Here are a small network's activations along a few directions, averaged over the inputs that share one value of a field.
Values that are neighbours, or in one group, have similar rows; names and order tell nothing.
In the rows, zero is written as 500.
Random noise pushes rows far along 3 fixed directions. That doesn't count. These rows show it; they differ only by the noise:
[468 555 463 472 456 638 413 362 253 569 563 418 677]
[568 598 465 501 466 622 458 582 323 538 416 434 601]
[697 735 555 430 635 447 351 661 445 543 234 308 546]
[635 293 642 552 544 704 651 676 541 436 346 587 361]
[555 559 512 477 512 603 438 496 347 540 442 420 592]


Values of Milu:
w4: [443 492 347 472 535 463 527 507 501 454 440 523 525]
w20: [496 381 377 530 335 607 591 393 465 443 662 627 604]
w22: [357 597 556 436 624 369 457 475 515 557 515 471 389]
w16: [466 826 499 464 610 145 322 701 607 595 376 395 460]
w24: [469 622 589 398 775 128 334 292 783 453 418 401 491]
w13: [434 343 623 510 616 339 541 441 774 470 557 699 318]
w8: [733 377 742 525 598 417 485 448 721 473 510 496 412]
w3: [530 505 565 417 707 280 427 260 702 453 535 416 496]
w6: [295 727 358 520 603 438 400 427 399 518 495 402 567]
w7: [361 441 370 513 378 453 536 312 450 527 829 580 582]
w23: [437 654 440 387 523 426 489 542 495 498 321 425 452]
w1: [680 643 592 522 430 506 469 755 518 554 455 449 476]
w12: [670 837 460 519 496 322 357 878 573 635 307 321 517]
w17: [552 377 601 509 533 600 672 598 599 459 344 522 368]
w5: [446 370 389 625 180 741 679 750 323 498 524 633 438]
w18: [550 392 505 559 388 699 623 589 346 476 440 549 525]
w10: [492 417 600 382 722 425 482 117 619 456 558 362 501]
w21: [322 135 512 602 359 628 687 495 539 487 765 752 367]
w19: [592 224 907 431 726 525 454 358 657 478 475 442 304]
w15: [464 544 344 691 360 630 787 919 613 349 254 713 413]
w2: [760 371 606 499 612 427 496 567 667 358 387 561 396]
w9: [268 454 484 415 469 470 432 287 355 563 687 422 527]
w11: [579 359 392 615 300 622 580 652 567 508 592 689 462]
w14: [622 527 519 429 567 514 404 316 468 458 474 413 603]
Each value of Milu is a pair of two hidden parts, and every pair occurs once (6 first parts, 4 second parts).
Changing only the second part turns w24 into w20. w22 has the same second part as w24; what does that change turn w22 into?
Answer: w5
Changing only the second part turns w12 into w16. w10 has the same second part as w12; what does that change turn w10 into?
Answer: w15
Changing only the second part turns w23 into w6. w7 has the same second part as w23; what does that change turn w7 into?
Answer: w13
Changing only the second part turns w19 into w9. w1 has the same second part as w19; what does that change turn w1 into?
Answer: w21

Values of Leli:
e14: [524 549 309 547 328 631 589 586 377 446 468 494 668]
e18: [470 588 564 428 622 415 423 443 512 582 337 303 473]
e16: [690 570 667 380 668 324 300 537 607 549 370 236 505]
e9: [667 351 598 471 538 579 501 463 408 454 522 543 520]
e24: [600 700 538 393 715 340 449 531 554 519 216 315 463]
e17: [549 333 704 348 619 415 428 263 739 552 617 483 373]
e1: [535 512 487 615 485 673 622 672 399 424 318 563 464]
e6: [493 619 397 622 520 425 638 859 642 378 311 656 400]
e11: [618 433 481 511 341 623 608 518 507 454 485 537 530]
e2: [452 316 552 535 577 377 387 135 581 509 752 603 542]
e10: [345 370 637 477 628 327 432 359 599 504 699 553 380]
e23: [375 489 445 507 470 487 623 661 566 484 425 532 411]
e21: [639 237 759 477 544 587 496 399 498 470 531 535 359]
e7: [457 657 481 590 344 446 491 524 478 587 635 604 584]
e15: [469 556 690 475 512 538 363 355 390 582 545 352 587]
e5: [370 814 410 529 544 252 372 587 472 529 437 436 540]
e22: [445 645 295 578 286 505 589 883 444 565 476 526 464]
e13: [517 431 384 569 518 557 600 567 602 406 589 705 456]
e3: [402 337 486 453 463 506 546 266 585 380 629 545 540]
e8: [255 133 476 629 305 967 720 335 210 502 781 763 465]
e4: [536 700 476 331 771 294 366 549 675 547 254 362 479]
e12: [794 818 467 519 570 490 473 822 448 441 131 389 553]
e20: [662 509 383 524 441 487 537 661 641 482 458 517 480]
e19: [335 378 383 519 280 690 514 383 251 592 728 460 589]
Each value of Leli is a pair of two hidden parts, and every pair occurs once (6 first parts, 4 second parts).
Changing only the second part turns e4 into e24. e22 has the same second part as e4; what does that change turn e22 into?
Answer: e19
Changing only the second part turns e3 into e14. e23 has the same second part as e3; what does that change turn e23 into?
Answer: e18
Changing only the second part turns e16 into e21. e11 has the same second part as e16; what does that change turn e11 into?
Answer: e9
Changing only the second part turns e12 into e13. e15 has the same second part as e12; what does that change turn e15 into?
Answer: e10

Values of Mibi:
l2: [475 380 352 511 452 537 578 403 493 420 589 563 511]
l12: [659 388 381 552 230 628 598 563 262 478 562 534 584]
l4: [502 514 317 616 406 595 624 617 445 358 410 610 556]
l1: [527 499 583 447 712 413 587 620 742 496 355 486 403]
l8: [559 344 696 560 592 563 624 788 557 424 244 478 287]
l6: [472 445 553 453 539 414 413 242 658 554 790 608 567]
l7: [349 268 584 481 519 571 578 342 459 455 476 522 472]
l9: [465 793 440 551 491 346 443 793 574 523 339 511 512]
l10: [452 406 498 514 323 454 561 529 551 469 733 502 496]
l5: [306 254 501 638 460 704 705 489 532 538 576 819 236]
l11: [650 657 505 556 515 641 482 877 469 431 286 428 390]
l3: [692 516 541 485 424 638 486 488 436 611 481 510 578]
Mibi is arranged as a line.
Name the neighbours of l12, in listed order.
Answer: l3
Name the neighbours of l5, in listed order.
Answer: l1, l9
Name the neighbours of l8, in listed order.
Answer: l7, l11

Values of Maka:
y4: [681 389 599 417 555 589 363 263 401 456 627 452 633]
y8: [286 673 390 469 336 477 499 667 376 530 531 466 513]
y3: [574 729 454 623 567 500 568 733 429 446 167 391 448]
y12: [402 544 475 535 642 417 593 616 632 447 396 614 344]
y1: [421 375 498 694 247 825 704 757 348 536 395 670 506]
y5: [575 468 871 425 714 249 356 312 640 514 633 423 398]
y9: [604 512 463 427 499 396 540 733 538 592 353 421 397]
y6: [772 518 339 485 413 496 645 983 653 375 194 462 338]
y2: [638 883 351 449 454 506 219 608 203 647 433 211 720]
y10: [597 567 525 508 538 537 613 590 689 434 269 503 539]
y11: [655 344 444 593 443 484 636 866 784 378 463 820 241]
y7: [236 348 349 619 380 579 554 164 444 516 847 713 678]
Maka is arranged as a line.
A walk along Maka starts at y4 and steps to its neighbour y2. Put y8, y3, y9, y6 in the order it reaches them.
Answer: y3, y6, y9, y8
Name the neighbours of y11, in listed order.
Answer: y5, y7
